These are the activations of a small neural network, seen along a few directions. Each row is one input.
Each table varies a few parts of the input and shows all the possible inputs, shuffled.
Descriptions start from the smaller parts, as in this example, which fits no table here: one of 4 places along a line, together with either a single point or (one of 2 separate values, together with one of 5 places around a ring) or one of 11 places around a ring.
Shared parts are said once, and a part with two or three values counts as separate values.

Other details of the inputs shift rows strongly along two fixed directions, in all tables alike. That doesn't count.

Rows:
row 1: [ 26 -33  -5  -2  -9 -20  -7  12 -12  -7   1   1  12 -38]
row 2: [ 11   6   7   9  11 -12 -11 -29  -1 -15  36  12   0  -3]
row 3: [-23  27   4  14  -8  26   0 -18   9  21   5   3  -6  27]
row 4: [-12   1  -2  -4 -18  24   8  13 -10  14 -19   8  11  10]
row 5: [  7  29   4  -4  23 -31   5  -9  15 -14  42  -8 -18  -3]
row 6: [ -9   3  -1 -12  -6 -22  20  24   6   1 -39  -9   0  -4]
row 7: [ -4 -33  13   0 -15   4  10  16 -13  13 -47  -5  20  -5]
row 8: [-27   5   5   2   3  33   3   2  -7  22 -38  -5   7  21]
row 9: [  8  18   4  -9  13 -37   0  -1  16 -14  24  -7 -13  -8]
row 10: [ 20  -2 -13  -1  14  -9 -26  -4  -2 -10  29   6  -8 -24]
row 11: [-31  33  -1   9  -3  34  17 -28  -1  12  -9   3  18  22]
row 12: [-31  32  -2   8   0  29   7 -22  -6  17   4  13   1  39]
row 13: [ -4  27  -5   2  14  20 -12 -19   5  -5  22   9  -3   6]
row 14: [ 12 -29  14   4 -14  -4   1   6  -2   3 -18  -3   3 -19]
row 15: [  6 -33 -15  -9  -6 -13   6  17  15 -23   0 -12   0  -3]
row 16: [  2 -30   7  -8 -11  18   2  24  -5  18 -52  -6   0  -9]
row 17: [ 10 -24   9   0 -10  -8 -14  16  -7   1   3   5  -2  -5]
row 18: [ 33 -31   4 -11  10 -16 -22  11  -9 -14   9  10  -9 -23]
row 19: [ -3   6   5  -7  13 -12  30  21   3   3 -15 -12   0   1]
row 20: [ -8  21 -15   9  -1   6 -10 -14  -5   4  35   8  -6   2]
row 21: [ 18   7 -17   9   1 -11  -8 -18   9 -28  27 -12  -9  15]
Description of these inputs: either one of 2 separate values or one of 4 places along a line or (one of 3 separate values, together with one of 5 places along a line).

Rows:
row 22: [-21  46  18   6  26   1   3 -20  20   4  33   3 -21  22]
row 23: [-31  40   1  26  -5  18   4 -48   7   6  40   5   4  43]
row 24: [-28  50 -20  16  13  42 -19 -34  16   8  33   3 -10  29]
row 25: [ 27   2 -15  -1  13 -21 -15 -12   1 -37  47   3  -5 -10]
row 26: [-12   1 -19 -16  -4 -12  25  30  10   0 -31 -17   0   8]
row 27: [ 16 -39   8  -4 -16 -11   6  13  -4 -14 -24 -10   8  -1]
row 28: [ -5 -13 -16  -2  -9  29  -4  10 -10  11 -28   0  15 -13]
row 29: [ 25   4   5  -3  29 -12 -40  -5  -3 -12  44  13 -24 -16]
row 30: [ 21 -30 -16 -22  -6 -41  16  37   0 -19 -20 -13   6 -34]
row 31: [ 18 -27 -17 -15   1  -7  10  20  -5 -13 -28 -13   7 -18]
row 32: [ 20 -41   7 -12 -15 -46  14  28   8 -16 -22 -20   2 -25]
row 33: [ 25  -6 -12   0   1  -8 -34  -4   2 -20  57  16 -16  -9]
row 34: [-39  20 -21   4 -16  38  28  -3 -16  25 -26   4  26  33]
row 35: [-14  35 -17  11   4  25 -12 -36  -2  -2  43  17   3  15]
row 36: [ -1 -10 -19 -13   2  10  12  20   4  -1 -34 -16  -2  12]
row 37: [-16  58  14  15  13  -3   1 -35   2  14  33  13  -1   0]
row 38: [ 11 -21  21 -12   7 -17  15  21  -8   5 -25   2  12 -30]
row 39: [-41  35   3 -11  14  30  30  13   2  32 -37  -2   3  30]
row 40: [ 31  -5  -3   0  11 -60  -5  -9  17 -39  47  -7  -6 -34]
row 41: [ 25   7   4   0  29 -12 -35 -14 -11 -14  43  15 -12 -28]
row 42: [ 16 -40   0  -1 -22   4  -4   9 -17   1 -17  11  19 -21]
row 43: [-27  -2  -5   7 -24  24  18   7  -4  21 -24   0   7  37]
row 44: [-33  14  -7  -3  -9   1  33  12  17  10 -39 -21  -1  30]
row 45: [ 14 -38  -3   1 -24  -9   8  14 -18   0 -12   6  23 -15]
row 46: [-24   5  15   2   5  33  -1   3  -8  29 -41   2  -4  22]
row 47: [-27  23  16  -1 -11  13  17  14  -3  37 -36   1  -5  16]
row 48: [-11  35  -6  17  12   7   3 -44   8 -17  31   2   7  24]
row 49: [-26   4 -19  -2 -18  28  18  14 -10  21 -21   2  12  33]
row 50: [ 26   1  17   9  26 -16 -33 -25  -8 -13  40  15  -7 -28]
row 51: [  4   4   7  17  -7   4 -22 -34   5 -10  46  12  -5   6]
row 52: [ 14 -43   2  -4 -25   5 -11  23  -7   2 -15   7  -3  -5]
row 53: [ -3 -18  -2  -3 -13   8  11  16   2  -4 -31  -9  -1  23]
row 54: [ 18   5  30   1  21 -34 -10 -12  12 -15  44   3 -15 -20]
row 55: [-33  20 -10   7   1  33  33 -20   3  13 -47 -15  21  29]
row 56: [ 38 -25   1   8   2 -18 -47  -3  15 -26  53   3 -27 -29]
row 57: [ 29 -50  28  -6   0 -14 -20  19 -18   2 -24   2  -1 -32]
row 58: [-29  41   2  28   4  36 -15 -53  17   8  30  -1  -3  26]
row 59: [ -9   3   6 -16  11   3  22  22  -9  14 -29   1  10 -12]
row 60: [ 32 -52   6  -8  -9 -24   1  18   2 -18 -25 -19   0 -21]
row 61: [ -2 -17  -5  -4  -4   7  13  13   9  -1 -36 -19  -6  16]
row 62: [-12  39 -18   5  15  11  -4 -23  13 -16  35   0 -11  37]
row 63: [ -7  10   5 -14  -6   0   9  32 -10  28 -27   5  -4  -5]
row 64: [ -4 -18  -4   7 -13  25  -3  -1  -7  12 -31  -1  20 -13]
row 65: [ 21  25   6  -3  14 -32 -17  -3  -5  -6  48  15 -13 -34]
row 66: [ 26 -32  30  -9 -16 -35  -3  31 -12  11 -19   2  -3 -39]
What do these inputs look like to the network? -> one of 5 places around a ring, together with either one of 3 separate values or one of 6 places along a line
Changing only the place on the ring of 5 turns row 58 into row 28. The same change can be made to row 54. Which row results? -> row 59
Changing only the place on the ring of 5 turns row 37 into row 66. The same change can be made to row 42. Which row results? -> row 51
Which other rows does row 29 become when the choice among 3 separate values takes its other values? List them by row number. -> row 39, row 63
Which other rows does row 38 become when the choice among 3 separate values takes its other values? List them by row number. -> row 37, row 50
Which other rows does row 34 become when the place on the ring of 5 takes its other values? List them by row number. -> row 23, row 43, row 45, row 49

Rows:
row 67: [  3  37   1   5  23 -22 -10 -15  12 -13  57   6 -18   0]
row 68: [-11   1   5 -10   2  -2  23  13  -3   9 -34  -4  14  -1]
row 69: [  4  17   4  11  12   7 -14 -24   0   1  31   9   4  -6]
row 70: [ 23 -18  -6  -7   2 -18 -10  12   6 -17   3  -8  -9 -17]
row 71: [-28   8  -2   0 -10  34   8   6 -13  32 -34   6  12  14]
row 72: [-30  19  -7  -2  -9  15  31   1   4  12 -24  -8   8  28]
row 73: [  6 -10  -9 -13  -3 -17   7  21   1  -8  -3  -6  -1  -4]
row 74: [-18  15  -9  10   0  27   1 -22   0   4   0   4  13  14]
row 75: [-25  18  -3   2  -4  37   7  -4 -12  27 -32   5  13  12]
row 76: [ -6  12  -6  16  -5   9  -8 -25   1  -4  23   4   3   7]
row 77: [ -4 -29  -5  -6 -13  18   8  29 -11  13 -42  -2   8  10]
row 78: [ 19 -24   9  -9   0 -11 -17  20  -9  -1   1   6  -5 -14]
row 79: [-28  36   0   4  11  15   4 -14  11  16   3  -2  -8  21]
row 80: [ 29 -32  -5  -9  -1 -28 -15  22   6 -19  15  -7 -14 -24]
row 81: [ 11 -18   5 -12  -1  -6   1  27  -4   5 -33  -7  -1 -17]
row 82: [ -4  19 -14   9   4  15 -13 -22   0  -6  24   8  -1   6]
row 83: [  9  10  -2  10   7 -21 -12 -24  18 -21  41  -5 -14   0]
row 84: [  4  28  -7   6  21 -20  -4 -29  16 -28  54  -2  -9   1]
row 85: [ -5 -13   7  -4 -19  16   4  14 -12  22 -29   5  13  -4]
row 86: [ 10  11  -3   7  17 -14 -12 -23  18 -23  40  -5 -12  -5]
row 87: [ 30 -39   8 -13   0 -13 -12  24 -15  -4 -12   6  -5 -28]
row 88: [ 21  -7   1   6  13 -13 -22 -17   5 -28  41   6  -8  -8]
row 89: [-13  30  -9  16  -1  19  -7 -33   9   2  35  11   0  21]
row 90: [-17  13   6   3   8  13  12  -5   5  12 -20  -8   3   6]
row 91: [ -9 -21  -1  -4 -18  21  15  15  -7  14 -39  -1  10  17]
row 92: [ -6 -23  -1  -6 -20   8  18  26   2   9 -46 -12   6   4]
row 93: [  0  -7   7   5 -10   4  -5  -3 -11  10  -7   6   8  -9]
row 94: [ 43 -51  15 -14  -8 -41 -14  36  -1 -15   1  -2 -13 -46]
row 95: [-14  18  -8   6   5  26   1 -15  -1   4  -2  -1  -1  24]
row 96: [-17  -3   6  -6  -9  -3  28  17  -7  15 -45  -5  12   3]
row 97: [ 33 -40  13  -8  -5 -39 -11  21  -1 -13  -2  -3  -8 -38]
row 98: [  2  26 -12   0  14 -10   3 -13   9 -15  28  -3  -7   7]
row 99: [-28  17  -8   1  -7   9  32  -6   2  12 -26 -11  12  26]
row 100: [  2   3   7  -6  -1 -16  12  11   2   0   0   0  -2  -5]
row 101: [  1 -16  12   0  -7   3   2   4 -10  11 -21   1   6   1]
row 102: [ -5 -12  13  -3 -11  14   5  13 -10  15 -26   2   4   5]
row 103: [  6  20 -12  12   8   0 -27 -26   7 -14  61  11 -11   2]
row 104: [ -3  13   0  14   2   4  -8 -25   5  -8  24   1  -1  19]
row 105: [-30  48  -3   0  13  15  19 -13   3  12  -9  -2   2  23]
row 106: [ 46 -57  16 -13   1 -31 -20  27 -13 -18   0   5  -2 -45]
Changing only one part turns row 103 into row 80. The same change can be made to row 89. Which row results? -> row 92
Changing only one part turns row 104 into row 99. The same change can be made to row 95. Which row results? -> row 98
What do these inputs look like to the network? -> one of 2 separate values, together with one of 4 places along a line, together with one of 5 places around a ring
Which other rows does row 101 become when the place on the line of 4 takes its other values? List them by row number. -> row 93, row 96, row 97
Start at row 75 and move only the place on the line of 4, one step at a time. The first step leads to row 87. Which rows follow, in order? -> row 81, row 105

Rows:
row 107: [ 11  -7   7   7   4  -1 -19 -15   9 -17  14  -3 -10  -6]
row 108: [ 18  -7   6  -8   6 -21 -16  20   7  -7  30   4 -15 -20]
row 109: [-16  38   8   5  32  16   3 -32   6   1   4  -2  -3  19]
row 110: [ 10   6  18   5   9 -17 -12  -6  13  -4  14  -6 -12 -11]
row 111: [ 18   0   6   7  -7  -5 -13  -9  -8  -5  24  12  -7   1]
row 112: [ 16 -20   7  -7   6 -21 -17  15   2  -9  32   8 -16  -7]
row 113: [-20  32 -27  10   5  16   2 -27  10  -6  15 -11   1  28]
row 114: [  9  -8 -11   7   2  -3 -10 -16   3 -10  26   2  12 -15]
row 115: [  1  -6  10   6   2 -19   0 -10   1  -8  28   6   3  -5]
row 116: [ -1  18  -4  11  -4  11 -17 -20  -5  -2  18  13  -2   8]
row 117: [ 18  -5  -2 -10   7 -18 -16  17   8  -6  27   6 -18 -27]
row 118: [ 27 -16  -5  -2  -6 -26  -3   2   7 -27  26  -5 -10  -2]
row 119: [-20  27   4  15  -2  18  14 -34   8   2  23   4   9  24]
row 120: [-17  -9  16   3  -2   9  10   2   0  17 -36  -7   1  18]
row 121: [-19   3   1  -3 -11   9  23   6  -1  19 -30  -2  16 -10]
row 122: [  3  -7   2  -9 -15  -1   3  20 -16  20 -32   3   3 -18]
row 123: [ -5 -16  10  -4 -14  -6  19  21  -5  10 -26  -4  17 -17]
row 124: [-16   7  -6  -3 -11  -1  25  18   3   9 -35 -13   6  14]
row 125: [ 10  13   9   3  -1 -16 -14  -1  -7   3  22   7  -7 -11]
row 126: [ 13 -35  11  -7 -17 -15  -3  27 -23  11 -26   7   4 -10]
row 127: [  2 -18   4 -11   5   0  21  14 -15   1 -29   2  22 -16]
row 128: [  5  -1  -4   2   2 -27   0  -3   6 -16  22  -4 -10  10]
row 129: [ -2  27 -11  -2  22  -8   9 -13   3 -17  13  -4  -2  13]
row 130: [-20  33 -18   7  -2  14   5 -27  13 -10  14  -7  -1  32]
row 131: [ -9 -10  14   5  -8  20  12  -1   2  10 -35  -8   2  17]
row 132: [-22  22   1  -5   6  28  17  -2 -24  24 -40   6  15  18]
row 133: [  9  13 -13  -2   3 -24   0   0  13 -13  17  -6 -12 -10]
row 134: [ -1  17 -13  14   2  13 -19 -21  -7   3  19   8   0   4]
row 135: [ 17 -41   4 -14 -15   3   3  36  -5   1 -18   2  -1  -7]
row 136: [  3 -28  -2   1  -3  12  -7   7  -4   2 -32 -14   4 -10]
row 137: [ 14 -42   0  -7 -20  -4   5  18  -7  -5 -23   2  21 -22]
row 138: [  3 -16  -1 -20  12   9   9  30 -12   6 -27   3   5  -6]
row 139: [ 22 -21 -14  -2   7  -4 -26  11   3 -14  29   5 -11 -19]
row 140: [-39  17 -10   0  -8  50  14   2   2  22 -31   2   8  35]
row 141: [-21  42   6  11  14  11  -1 -30  19  12   5  -4 -11  10]
What do these inputs look like to the network? -> one of 5 separate values, together with either a single point or one of 6 places along a line
Changing only the choice among 5 separate values turns row 121 into row 133. The same change can be made to row 119. Which row results? -> row 118
Start at row 139 and move only the place on the line of 6, one step at a time. The first step leads to row 140. Which rows follow, in order? -> row 135, row 112, row 108, row 117
Which other rows does row 129 become when the choice among 5 separate values takes its other values? List them by row number. -> row 109, row 127, row 132, row 138
